A small network was shown many inputs. Here are its activations along a few directions, one row for each input.
In each table, some parts of the input vary, and every possible input appears once, in random order.
Descriptions start from the smaller parts, as in this example, which fits no table here: one of 4 places along a line, together with either a single point or one of 9 places around a ring or (one of 3 separate values, together with one of 5 places around a ring).
Shared parts are said once, and a part with two or three values counts as separate values.

Other details of the inputs vary at random and push rows far along three fixed directions, the same in every table; ignore that.

A family of inputs:
x1: [ 4  3 -2 -3 -4 13  1  5  6 -3 -6  0]
x2: [ -4  10   3   2  15   3  11   0 -11   5  15  -2]
x3: [ 4  2 -2 -4 -2  9  2  5 11 -5 10  1]
x4: [ 7  1 -2 -3 -3  9  1  2  9 -2  7  5]
x5: [ 4 -4 -2 -4 -5 -2  1  4  8  4 -9 -5]
x6: [ -3  11   8   8   1  -4   7   1 -13  12  10  -6]
x7: [ 8  1  2  3 -4  6 -5  2  8 -2  4  9]
x8: [  2   9   6   7  12   1   5  -5 -13  11   7   8]
x9: [-18 -49   2   5 -10   4   3 -16  -8 -11  -1  12]
x10: [ -9   7   2   2   9  -4   9   5 -12  12   1 -13]
x11: [ 2 -4 -1 -3 -1 -5  1  5  9  0 -8 -7]
x12: [ 6  0  6  3 -5 -7 -2  4  8 -6  4 -5]
x13: [-1 -4 -4 -5 -1  5 -6  4 12  6  1  1]
x14: [ -6   7   4   9   2  -3   2   3 -15  19  -4  -5]
x15: [ 8  0  4  3  5 -1 -3  0  9 -8  2  8]
x16: [-21  24 -23 -23 -15 -22 -21  -1 -13  -6  -1  22]
x17: [ -8 -49  -4   7 -12  -1   3 -24 -17 -16 -10  -2]
x18: [ -1  11   6   7  11   5   6  -2 -16   9  -6   3]
x19: [ -3  10   6   2   6  -5  13   1 -12   9  13 -10]
x20: [  3   3  -4   5  19  -4  -6 -15 -15  15   0  -4]
x21: [-14 -34   0  13   4  10  13 -30 -39 -10  -4   2]
x22: [ 4  2  0 -4  4  7  3  3  7 -9 -8 -1]
x23: [ 10   8  -1   7  18   0   0 -17 -17   7   6   0]
x24: [ 9  0  7  3 -4 -9 -1  0  8 -5  0 -1]
x25: [ 4  3  1  4 -5 10 -5  4  4 -4 -9  4]
x26: [-19 -17  -5  -4 -11  -3   2 -11 -18 -25  -8  15]
x27: [ 19  -2  -2   1  -2  -7  -6 -13   3  -4  -2  -6]
x28: [10  0 -1 -5  1  5  2 -1 10 -3  5  7]
x29: [ -3  -4   1   1   5  -2 -10   5  12  -1   0  -1]
x30: [ 2 -5 -3 -7  3  1 -4  1 12  5 -2  2]
x31: [-10   8   0   2   4   0   9   6 -12  16   2 -12]
x32: [11 -1  6  1 -8 -6 -1 -1  7  0 -1  2]
x33: [-4 -3 -5 -5  0  5 -4  6 13  3  4 -3]
x34: [11 -1  2 -5 -8 -3  4 -1  9  0  2 -2]
x35: [ 4  2  1  3 -2  6 -4  4  9 -5  7  5]
x36: [  0  10   8   9  -1  -4   6  -2 -14  15   8  -2]
x37: [ 8  0  0 -4  5  2  2  0 11 -7  5  4]
x38: [ 0  3 -3 -3 -3 14  2  7  7 -6 -3 -4]
x39: [  5   1   1  -4 -10   1   4   5  10  -2   8  -7]
x40: [  0   9   7   2   8  -7  13  -3 -12  10   9  -6]
x41: [-12   5   1   0  17  -1   5   2  -8  13   9  -6]
x42: [-1 -3  2  3 -3 -6 -5  9  7 -2 -8 -8]
x43: [-1 -2  0  3 -8 -1 -5  9  8  2 -7 -7]
x44: [ -7  12   3   2  14   8  11   3 -14   4   2  -7]
x45: [  5  -4   1   2  -5  -5  -5   3   6   4 -12  -2]
x46: [  1   2   3   3   2   6  -4   7   6 -11  -7  -1]
x47: [-27  32 -28 -30 -21 -40 -18  -2 -24 -20 -10  22]
x48: [ 6  1 -1 -5  0 10  2  2  6 -4 -9  1]
x49: [ 2 -3 -3 -3 -9  1 -1  7  8  5 -6 -6]
x50: [  8   0   2  -3 -12   1   3   2   8   2   5  -3]
x51: [ 1  3  1  3 -3 11 -4  7  6 -7 -6  0]
x52: [ -4  -3  -1   1   0   2 -10   6  12   3   1   0]
x53: [ 0 -5  1  1  6 -5 -9  1 12  0 -4  3]
x54: [ 5  1  3  3  3  2 -4  4  9 -9  6  4]
x55: [ 0 -5 -2 -6  7 -2 -4  2 13  1 -1  0]
Description of these inputs: one of 5 separate values, together with either a single point or (one of 2 separate values, together with one of 5 places around a ring).
Question: Changing only the choice among 5 separate values turns x27 into x21. The same change can be made to x39. Which row results?
Answer: x38
Question: Changing only the choice among 5 separate values turns x28 into x30. The same change can be made to x8. Which row results?
Answer: x9
Question: Change only the choice among 2 separate values in x1. List by row number the other rows that result.
Answer: x25
Question: Start at x37 and move only the place on the ring of 5, one step at a time. The first step leads to x28. Which rows follow, in order?
Answer: x4, x3, x2
Question: Which other rows agree with x5 in the choice among 5 separate values? List them by row number.
Answer: x10, x11, x14, x17, x31, x42, x43, x45, x47, x49
